Each row has a name. Each piece below is followed by the name of the row it came from, unless a question asks for something else. Each question is about the rows just above it. Places in a row count from 1.

Gutap: [120 104 129 103 173 152 164 118]
kupon: [164 129 104 163 152 120 173 106]
zat: [139 132 173 120 133 125 154 129]
boz: [129 118 104 104 104 152 120 164]
Row and place of [103] in the named rows: | Gutap, 4
[103 104 118 120 129 152 164 173] is which row reordered? | Gutap
q: [164 129 104 163 152 120 173] | kupon
Which value appears more than once in boz? | [104]

radep: [ 99 111 198 197]
Rufif: [111 198 198  99]
kufu: [ 99 111 198 198]
ruvu: [102 112 106 132]
zubo: [117  94 134 118]
q: [111 198 197] | radep
[ 94 134 118 117] is which row reordered? | zubo
Repeated in kufu: | [198]
Put [118 117  94 134] back in order: which row is it? | zubo
[ 99 111 197 198] is which row reordered? | radep

bubif: [ 78 104 118 155  85 140  81 137]
giru: [161 158 103  74 135 180 119 153]
vik: [ 84  98 136 183 179 166 111 148]
Petus: [164  84  98 136 181  84 165  83]
rel: [150 107 185 151  85 188  81  90]
Setog: [ 78 164 118 155 180 145 128 150]
Row and place of [183] in the named rows: | vik, 4
Which row holds [ 84  98 136 181]? | Petus
Where in the named rows is [158]? | giru, 2
[ 78 118 128 145 150 155 164 180] is which row reordered? | Setog
Row and place of [165] in the named rows: | Petus, 7
[135] is at row and place | giru, 5
Which row holds these entries in another order? [164 181  84 165  98  84  83 136] | Petus

bif: [120 136 137 140 118 140 112 123 125 121 127 115 132 112 122 135 136 139
 139 138]
vurug: [ 97 161 169 184  90 183  71 111 128 105 126  85 157  70 104 161  83 157
 183 155]
giseg: [124 123 124 127 125 124 130 124 129 126 124 131 130 129 124 123 126 130
 123 126]
bipof: [149 105 100  90 154  90 169 140 129 144 130 159 109 169 145 105 159 109
  90 110]
Lalam: [136 137 136 134 136 133 135 135 137 136 134 137 134 134 135 134 134 136
 137 137]
pon: [137 135 134 133 137 134 137 136 135 136 136 136 134 137 137 135 137 134
 134 134]
Bet: [ 65  63  99 161  74  89 147  56 172  92  64 174 189 129  56  72 189 199
  80  65]
Keli: [189 186 152 114 181 160 113 197  85 163 188  87  66 130 198 178 173  57
 168 126]
Ravo: [138 137 137 137 138 137 138 137 137 137 137 137 137 138 138 137 138 137
 137 137]
vop: [189 186 152  91 181 160 113 152  85 163 188  87  66 168 140  98 157 106
  83 105]
fuf: [120 136 137 140 118 140 112 123 125 121 127 115 132 112 122 135 116 132
 141 133]
Which row holds these entries in another order? [134 134 134 137 135 137 137 134 136 136 136 135 136 137 134 137 133 134
 135 137] | pon
[64] is at row and place | Bet, 11
Repeated in vop: | [152]
Where in the named rows is [71]? | vurug, 7
Which row holds [136 137 136 134 136 133 135 135 137 136 134 137 134 134 135 134 134 136
 137 137]? | Lalam
q: [120 136 137 140 118 140 112 123 125 121 127 115 132 112 122 135 136 139
 139 138] | bif

budo: [127 151  83 120 130 181 129 129]
lero: [130 120 129 126 181  83 129 151]
beg: [110 123 133  64 110 154 113 136]
Which value appears more than once in lero? | [129]
[154] is at row and place | beg, 6
q: [113 136] | beg
q: [130 120 129 126 181  83 129] | lero
q: [181  83] | lero
[129 129 181 130 120  83 151 127] is which row reordered? | budo
[129 127 151  83 120 130 181 129] is which row reordered? | budo

Bigeg: [168  84 133 156 105 115]
guve: [136  75 136 156  99  94]
zoten: [128 109  77  74 122 170]
fazod: [136  64 171 214 160 127]
Rugub: [162 123 204  55  97 128]
Tavar: [ 55 128 204 162  98 123]
[156 105] is in which row? | Bigeg
Put [128 162 204 123  97  55] back in order: which row is it? | Rugub
Repeated in guve: | [136]
Which row holds these entries in another order? [128  97  55 204 123 162] | Rugub

Pebo: [135 117 117 117]
gok: [138 105 173 101]
zisa: [133 151 155 133]
Kovi: [139 106 177 100]
vogof: [140  96 184 140]
menap: [126 190 125 169]
gef: [120 180 101 168]
The value that vogof holds more than once: | [140]
Which value appears more than once in zisa? | [133]
Repeated in Pebo: | [117]

sif: [201  85  85 107]
bago: [139 161 161 111]
gita: [109 121 121 121]
rupo: [131 163 163 163]
vimo: [121 120 140 109]
Zit: [128 193 193 120]
Where in the named rows is [111]? | bago, 4
[121 109 121 121] is which row reordered? | gita
Which value appears more than once in gita? | [121]
Repeated in rupo: | [163]

ler: [104 119 115 109 187 120  97 127 168 167 149 165 136 152 113 135 150 125]
gebep: [155 136 112 136 161  67 134 156 136 178 136 182  82 158 124 136 100 150]
Noke: [175 100 160 136 105 183  95 118  95 119 116  89 156 152 123 189 110  96]
rok: [ 80 115 139 131 212 145  70 119 104 100 123  89 152  95 116  96 175  96]
Kezed: [119 105 100 123  89 152  95 116  96 175  96 189 118 183 110 156 136 160]
vel: [123 134 128 134 126 177 126 135 137 146 194 136 158 150 133 156 170 123]
The value that gebep holds more than once: | [136]
q: [112 136 161  67] | gebep
The value that Kezed holds more than once: | [96]
The value that Noke holds more than once: | [95]
Row and place of [161] in the named rows: | gebep, 5
q: [119 104 100 123  89 152  95 116  96 175  96] | rok
Which row holds these entries in another order? [110 156 136 160 119 105 100 123  89 152  95 116  96 175  96 189 118 183] | Kezed

Sibi: [126 128 131 119 131 166 134 128 116 172 128 145 146  96  96 106 122 128
 136 145 127 165 128 122 103 115 146]
Denel: [123 111  84 118 131  91 107 130 201 162 111  99 123 139 128 131 151 158
 123 108 106  63 108 114 125 152 121]
fube: [ 93 123 147 141  86 143 128 128 111 161 168 128 162 143 168 133 128 108
 105 128 142 116 159 128 129 128 128]
libi: [145 110 128 130 110 126 100 128 141 104 150 128 128 121 128 155 128 166
 131 108  73 110 110  77 103 137 125]
kof: [128 128 132 190 145 150 142  95 133  68  82 111 106 128 128 126 133 114
 131 141  86 112 139 130 139  85 108]
vap: [ 97 108  83 123 128  91 107  94 133 124 113 128 118 141 132 150 128 127
 122 121 120 128 128 152 124  98 122]
repa: [128 135 183 117 152  91 123  99 108 130 174 156 129  79  85  74 128 122
 123 127 143 115 128 180 133  88  98]
Gan: [ 68 132 189 136 110 123 106 128 129 175 107 113 124 132 128 147 114 106
 123 108  63 158 112 128 143 121 128]
Vubu: [164 117 140 170 122 128 118 145 132 114 133 171 114 135 127 128 119 128
 128 140 128  82 128 128 128  97  78]
vife: [128 135 128 108 124 118 125 138 126 131 146 173 142 141 135 128 127  89
 121 134  93 121  99 114 144 146 165]
q: [145 110 128 130 110 126 100 128 141 104 150 128 128 121 128 155 128 166
 131 108  73 110 110  77 103 137 125] | libi
[ 91 123  99 108 130] is in which row? | repa
[122 103 115 146 126 128 131 119 131 166 134 128 116 172 128 145 146  96
  96 106 122 128 136 145 127 165 128] is which row reordered? | Sibi
Put [128 128 129 128 159 116 142 128 105 108 128 133 168 143 162 128 168 161
 111 128 128 143  86 141 147 123  93] back in order: which row is it? | fube
q: [158 123 108 106  63] | Denel
q: [123 111  84 118 131  91 107 130 201 162 111  99 123 139 128 131 151 158
 123 108 106  63 108 114 125 152 121] | Denel

